A small network was shown many inputs. Here are its activations along a few directions, one row for each input.
In each table, some parts of the input vary, and every possible input appears once, in random order.
A made-up example of a description, with smaller parts first: one of 5 places around a ring, together with either a single point or one of 9 places along a line or (one of 3 separate values, together with one of 6 places along a line).
Shared parts are said once, and a part with two or three values counts as separate values.
(in the rows, 128 means zero)

Other details of the inputs vary at random and push rows far along two fixed directions, the same in every table; ignore that.

Table:
row 1: [137 128 135 130 129 130 135 135 124 133 116 127 116 139 138]
row 2: [120 153 134 123 147 120 117 118 125 129 116  96 148 145 106]
row 3: [ 85 156 102 109 117 117  96 101 160 143 132  98 156 132  65]
row 4: [134 178 114 150 181 100 121 102 108 112  83 111 153 195  84]
row 5: [122 132 139 106 119 118 115 131 140 160 157  93 140  96 136]
row 6: [171 119 141 159 142 133 152 147  99 108 104 173 100 158 166]
row 7: [152 137 107 165 153 126 143 119  97  90 107 181 120 169 126]
row 8: [128  93 145 119 103 155 143 148 125 120 161 157 116  89 166]
row 9: [101 118 118 110 105 129 104 118 167 155 131 103 128 111 111]
row 10: [104 137 131 104 117 122 112 121 153 159 126  86 133 124 106]
row 11: [106 148 140 107 135 119 106 115 145 141 120  80 153 133 100]
row 12: [ 91 121 114 104 108 123  98 106 179 153 119  90 133 119  98]
row 13: [157 146 124 162 156 131 145 137  86  90 113 167 133 163 118]
row 14: [134  85 139 129 103 150 134 147 137 133 141 149 102  98 170]
row 15: [160 131 146 155 158 133 144 142  88 104 116 151 122 150 153]
row 16: [135 140 105 152 142 124 129 114 114 100 111 160 128 162 110]
row 17: [141  86 181 112 122 156 157 158 108 121 154 128 111  81 203]
row 18: [ 71 155 135  79 122 115  89 104 168 169 138  36 168 109  74]
row 19: [133  94 157 117 119 154 160 149 104 109 159 139 117  83 172]
row 20: [119 111 161 105 128 138 134 132 128 131 139  99 130 101 154]
row 21: [138 146 121 141 147 114 127 116 125 124  91 127 123 171 111]
row 22: [ 96 125 121 107 110 132 117 113 152 130 138 113 138 112 108]
row 23: [138 147  93 160 153 110 120 106 130 117  83 147 127 186  98]
row 24: [150 178  90 160 151  99 120 121 106 117 118 148 148 168  82]
row 25: [164 113 113 170 149 130 143 128 108 102  97 182 101 163 153]
row 26: [145 133 105 159 139 122 117 122 132 119  95 157 119 171 113]
row 27: [154 105 155 124 120 133 145 156 112 143 168 136 117  83 190]
row 28: [140 115 128 141 124 142 143 136 113 102 132 168 116 129 149]
row 29: [ 97 111 125 103  97 130 102 119 177 155 131 100 129 106 117]
row 30: [ 58 169 113  79 114 113  87  97 172 161 142  40 180 112  36]
row 31: [100 143 127 107 133 125 129 116 129 127 136  95 154 121  97]
row 32: [ 99 143 112 116 115 123 106 110 154 131 129 117 146 132  88]
row 33: [108 120 154 100 132 131 128 123 133 141 139  84 138 101 140]
row 34: [143 133 100 160 146 117 120 112 129 113  88 154 117 174 112]
row 35: [174 130 121 158 133 115 142 146 109 137 127 167 104 142 161]
row 36: [108 136 130 113 129 130 129 121 128 119 132 105 145 120 103]
row 37: [118 137 146 115 138 127 118 126 131 135 128  97 144 127 121]
row 38: [131 102 138 126 109 151 144 143 119 115 153 158 116 100 160]
row 39: [ 98  79 147  88  82 150 121 136 172 157 155 102 114  65 161]
row 40: [120 122 142 111 117 131 124 134 143 148 128 107 123 120 133]
row 41: [122 121 113 118  98 124 122 135 144 147 168 140 129  88 137]
row 42: [152 148 116 156 160 113 136 117 108 116  85 143 118 183 119]
row 43: [171 138 130 171 157 134 156 144  77  79 111 185 123 164 138]
row 44: [161 125 109 170 142 129 133 131 113 106  97 177 108 169 137]
row 45: [160 115 126 164 133 145 151 146  91  91 130 197 109 141 158]
row 46: [159 137  91 165 131 107 115 127 132 132 113 168 114 156 125]
row 47: [146  78 170 118 105 157 158 166 115 135 154 145  92  84 204]
row 48: [148 172 105 165 166 117 133 120  91  90  97 152 145 187  84]
row 49: [112 119 145 109 114 144 135 140 122 127 157 114 138  92 129]
row 50: [110 141 118 104 107 116 116 131 143 155 168 101 151  88 107]
row 51: [ 84 163 113  97 130 102 101  95 167 163 106  58 152 148  67]
row 52: [112 131 145 108 137 125 120 118 133 135 127  87 141 119 124]
row 53: [103 101 159  89 101 153 142 144 134 131 168 101 133  66 150]
row 54: [138 158 109 148 155 106 121 108 123 123  82 125 127 186  95]
row 55: [165 133  93 170 131 108 122 132 128 131 116 177 110 153 135]
row 56: [142  75 174 109 103 158 161 162 122 134 151 138  92  78 208]
row 57: [103 135 106 105  96 116 104 120 161 157 163 114 142  93 106]
row 58: [118  90 146 110 105 152 151 141 126 123 164 144 117  80 172]
row 59: [127 139 118 117 113 109 112 126 151 167 137 106 127 119 120]
row 60: [168 107 145 155 150 148 176 151  70  83 134 182 109 126 178]
Description of these inputs: one of 5 places around a ring, together with either one of 2 separate values or one of 10 places along a line.
Question: Changing only the place on the ring of 5 turns row 1 into row 48. The same change can be made to row 6. Which row results?
Answer: row 43
Question: Changing only the place on the ring of 5 turns row 25 into row 7. The same change can be made to row 44. Which row results?
Answer: row 38
Question: Change only the choice among 2 separate values in row 24. List by row number the other rows that result.
Answer: row 50
Question: Change only the place on the line of 10 in row 52. List by row number the other rows that result.
Answer: row 2, row 4, row 11, row 15, row 17, row 18, row 20, row 33, row 37
Question: Change only the place on the ring of 5 in row 57. List by row number the other rows that result.
Answer: row 5, row 24, row 46, row 59
Question: Change only the place on the ring of 5 in row 12. List by row number the other rows that result.
Answer: row 20, row 21, row 22, row 36

Table:
row 61: [143 155 110 156 144 125 131 128 103  99 125 166 142 162 107]
row 62: [ 49 153 104  73 105 104  65  85 215 185 114  23 168 118  40]
row 63: [ 81 118 139  75  81 139 107 135 169 170 181  72 147  57 108]
row 64: [141 151 101 159 155 116 129 111 105  91 115 159 142 161 105]
row 65: [117  70 157  89  85 156 150 154 138 153 188 123 106  37 198]
row 66: [165  85 158 138 113 142 149 158 118 141 143 167  85 100 214]
row 67: [148 175 151 148 199 116 144 124  70  93  88 108 152 191 108]
row 68: [150  74 157 129 111 160 173 160 106 111 153 168  91  87 207]
row 69: [ 46 158 112  67 103 112  78  82 201 168 122  32 170 123  32]
row 70: [169  89 146 146 115 145 164 168  94 115 162 185  98  92 199]
row 71: [149 137 109 164 154 118 121 120 124 115  85 152 123 179 115]
row 72: [109  56 177  83  75 173 148 160 148 146 173 116  98  42 204]
row 73: [141 181 151 140 192 114 142 118  77  98  86  97 156 187 101]
row 74: [153 148  99 163 154 113 130 119 106 115 109 161 123 168 114]
row 75: [158 145 106 166 152 108 116 116 123 125  88 150 119 182 119]
row 76: [149 146 105 168 159 118 138 119 104 101  92 164 122 182 113]
row 77: [ 43 158 110  71 101 111  64  84 206 180 119  24 166 123  35]
row 78: [158 144 104 161 150 108 119 117 126 122  88 147 118 182 119]
row 79: [111  60 177  86  85 171 152 155 138 137 175 125 104  48 195]
row 80: [160 156 106 165 146 120 133 135  99 103 113 166 127 165 103]
row 81: [140 150 102 161 156 117 126 111 105  94 118 160 143 160 105]
row 82: [154 157 100 161 143 106 129 124 108 114 111 159 131 165 104]
row 83: [ 89 112 140  75  87 122 100 123 190 190 150  67 127  77 135]
row 84: [149  95 153 129 107 160 164 164  99 104 172 178 114  85 190]
Question: What do these inputs look like to the network?
Answer: one of 2 separate values, together with either a single point or one of 11 places along a line
Question: Changing only the choice among 2 separate values turns row 82 into row 70. The same change can be made to row 62. Which row results?
Answer: row 71
Question: Change only the choice among 2 separate values in row 80. List by row number the other rows that result.
Answer: row 63
Question: Change only the choice among 2 separate values in row 76. List by row number the other rows that result.
Answer: row 68
